These are the activations of a small neural network, seen along a few directions. Each row is one input.
In each table, some parts of the input vary, and every possible input appears once, in random order.
A made-up example of a description, with smaller parts first: ring(5) and (point or ring(11) or (values(3) and line(4))).
Shared parts are said once, and a part with two or three values counts as separate values.
In the rows, zero is written as 128.

Other details of the inputs vary at random and push rows far along two fixed directions, the same in every table; ignore that.

Rows:
r1: [117  96 165 131 172 110  78 148 133 112 152 151 129]
r2: [165 138  83 136 151 136 217 104 129 144 117 135 139]
r3: [120 110 132 145 122 140 100 126 159 124 106 121 107]
r4: [155 136  93 149 161 151 214 115 128 146 120 135 105]
r5: [145 148 113 113 132 152 156 136 137 124 128 126 131]
r6: [103 126 168 124 118 128  26 149 125 107 132 118 112]
r7: [127 130 111 127 110  95 217 144  81 147 129 138 139]
r8: [117  80 162 131 139 114  76 145 118 124 150 154 127]
r9: [129 125 141 112 132 120  49 113 186 106 117 111 118]
r10: [146 158  85 152 134 165 180  93 178 135  86 101  85]
r11: [158 102 126 129 199  99 188 174  68 147 172 182 184]
r12: [173 152  72 131 144 158 234  91 152 145 102 112 115]
r13: [119 168  90 130  94 172 148  83 172 125  87  72 108]
r14: [144 141 103 141 156 152 229 151  73 161 119 146 154]
r15: [130 149 128 150 132 157 150 140 104 129 116 111 115]
r16: [110 126 104 147  58 124  90  51 176 131 128 102 114]
r17: [127  77 153 142 150 109 117 153  87 135 151 174 147]
r18: [134 139 134 139 124 148 138 139  94 136 129 123 117]
r19: [127 148 126 111 126 148  99 139 161 108 112 116 124]
r20: [107 147 130 104  49 108 105  86 177 120 102  85  91]
r21: [110 125 164  97 131 119  32 152 154  96 148 129 143]
r22: [129 116 121 138 139 116 125  98 131 125 138 145 123]
r23: [119 116 163 137 130 114  86 151  70 125 155 150 140]
r24: [123  92 159 114 150  73 169 193  48 138 141 171 154]
r25: [134 158 102 119  90 146 133  90 162 116 119 111 131]
r26: [134 102 169 123 183  99 211 229  52 146 135 170 153]
r27: [116 137 145 142  96 118  89 117  91 130 152 128 138]
r28: [119 150 117 124 130 158 124 134 142 129  98 104 120]
r29: [108 142 125 108  89 145  68  94 164 120 121  93 114]
r30: [131 116 127 143 151 111 137 122 111 140 160 158 144]
r31: [126 123 140 107 137 104  92 157 103 119 173 158 171]
r32: [101  81 169 129 129 111  35 136 146 108 143 136 126]
r33: [126 156 126 120  93 123 163 126 157 130  81  96  95]
r34: [152 155  80 131 124 153 172  77 190 123  96  86 109]
r35: [ 99 117 154 101 105 103  30 125 119 127 164 131 156]
Each input here is: line(5) and (point or ring(6)).
Changing only the line(5) part turns r29 into r35. The same change can be made to r20. Which row results?
> r7
List by row number the other rows that have the line(5) part in common with r13.
> r1, r15, r21, r26, r32, r34

Rows:
r36: [114 153 122 119  89 155  84 104 171 113 108  98 115]
r37: [122  83 179 140 192 104 132 205  48 135 163 184 149]
r38: [131 116 141 130 145 121  73 122 128 116 153 139 141]
r39: [168 140 100 140 178 136 240 149  85 151 128 149 130]
r40: [145 124 107 144 154 147 159 135 122 132 138 147 144]
r41: [111 137 126 115  81 149  88 107 168 118 100  93 114]
r42: [114 123 153 104 128 114  68 144 148 114 143 133 142]
r43: [130 125 123 123 119 111 132 107 145 118 128 125 113]
r44: [127 166  97 147  85 157 130  66 166 130 105  81  86]
r45: [135 160  94 149 122 166 159  94 140 137 110 102 115]
r46: [125 140  93 152 104 148 178  96 147 144  97 106 106]
r47: [115 110 169 110 132  89  88 157 123 112 144 139 127]
r48: [130 142  89 137  83 159 134  62 188 131 102  95 110]
r49: [112  92 153 126 116  95  48 116 148 119 142 141 131]
r50: [141 147 117 144 135 149 217 149 100 140  96 125 111]
r51: [ 86 119 154 107  41  70  51 105  81 129 179 137 165]
r52: [119  97 160 112 153  88 117 178 107 126 142 154 147]
r53: [149 129 144 138 180 136 188 201  55 141 129 154 135]
r54: [116  99 151 111 135  89  86 135 134 124 142 148 138]
r55: [122 122 145 108 141 109  65 119 137 113 149 133 140]
r56: [172 134  99 162 179 147 239 149  78 153 131 154 131]
r57: [143 143  96 153 109 142 182  82 151 135 109 116 102]
r58: [144 168 102 127 110 137 174 104 149 132 107  97 100]
r59: [133 149  97 120  97 146 168 100 170 132  97  93 116]
r60: [113 129 156 115 129 126  51 147 123 104 136 120 135]
r61: [119 136 116 136 114 155 101 108 154 126 127 114 123]
r62: [150 121 117 126 183 133 189 163  97 139 141 163 158]
r63: [122 126 152 110 143 108  78 147 125 112 145 130 143]
r64: [141 141  90 125 117 150 184  95 158 139 106 110 124]
r65: [123  83 163 129 186 127 132 199  67 145 154 175 162]
r66: [ 95 113 159 109  87 106  30 126 157 107 118 111 115]
What is each input in this table made of?
> point or (ring(5) and ring(6))
Which other rows does r60 become when the ring(5) part takes its other values? List them by row number.
> r38, r45, r55, r63
Which other rows does r43 become when the ring(6) part takes its other values? List them by row number.
> r39, r54, r55, r62, r64

Rows:
r67: [130 161  96 144  90 149 131  79 146 125 119  95 110]
r68: [ 99 113 168 120 113 128  18 137 145 102 130 120 127]
r69: [ 94 131 170 106  93 105  37 142 122 107 140 116 129]
r70: [128 116 145 133 168 139 104 154 105 129 136 141 134]
r71: [136 157  85 129  94 125 235 104 142 145  89 102 110]
r72: [110 106 146 115  98  84  93 116 146 120 135 131 122]
r73: [130 133 139 130 158 147 164 187  88 135 115 128 133]
r74: [146 153 110 123 143 155 180 142 159 130  81 104 101]
r75: [130 145  93 134  75 135 127  55 156 138 132 109 126]
r76: [125 146 125 136 104 140 134 120 117 132 126 118 116]
r77: [108 126 152 110  97 102 117 148  94 131 136 131 142]
r78: [122 116 141 126 115 104 106 127  97 135 153 141 144]
r79: [146 124 114 147 169 141 169 148  80 144 153 165 160]
r80: [129 100 150 113 170 127  49 134 172 101 147 141 133]
r81: [125 100 128 122 125  91  98 100 149 124 154 142 145]
r82: [149 140 109 137 157 164 188 140 160 127  91 118 108]
r83: [134 173  64 150  93 186 140  41 201 132  95  76  98]
r84: [107 115 152 121  95 105  96 130 102 127 149 137 134]
r85: [159  93 125 137 199  96 235 185  53 153 149 189 162]
r86: [152 113 146 129 203 137 140 169 125 123 129 153 126]
Changing only one part turns r79 into r75. The same change can be made to r76. Which row results?
> r84
What is each input in this table made of?
> line(4) and line(5)
Which other rows does r70 become when the line(5) part takes its other values? List them by row number.
> r67, r78, r85, r86
A walk changes only the line(4) part. It starts at r80 and steps to r86. List the rest of the walk in order.
> r82, r74
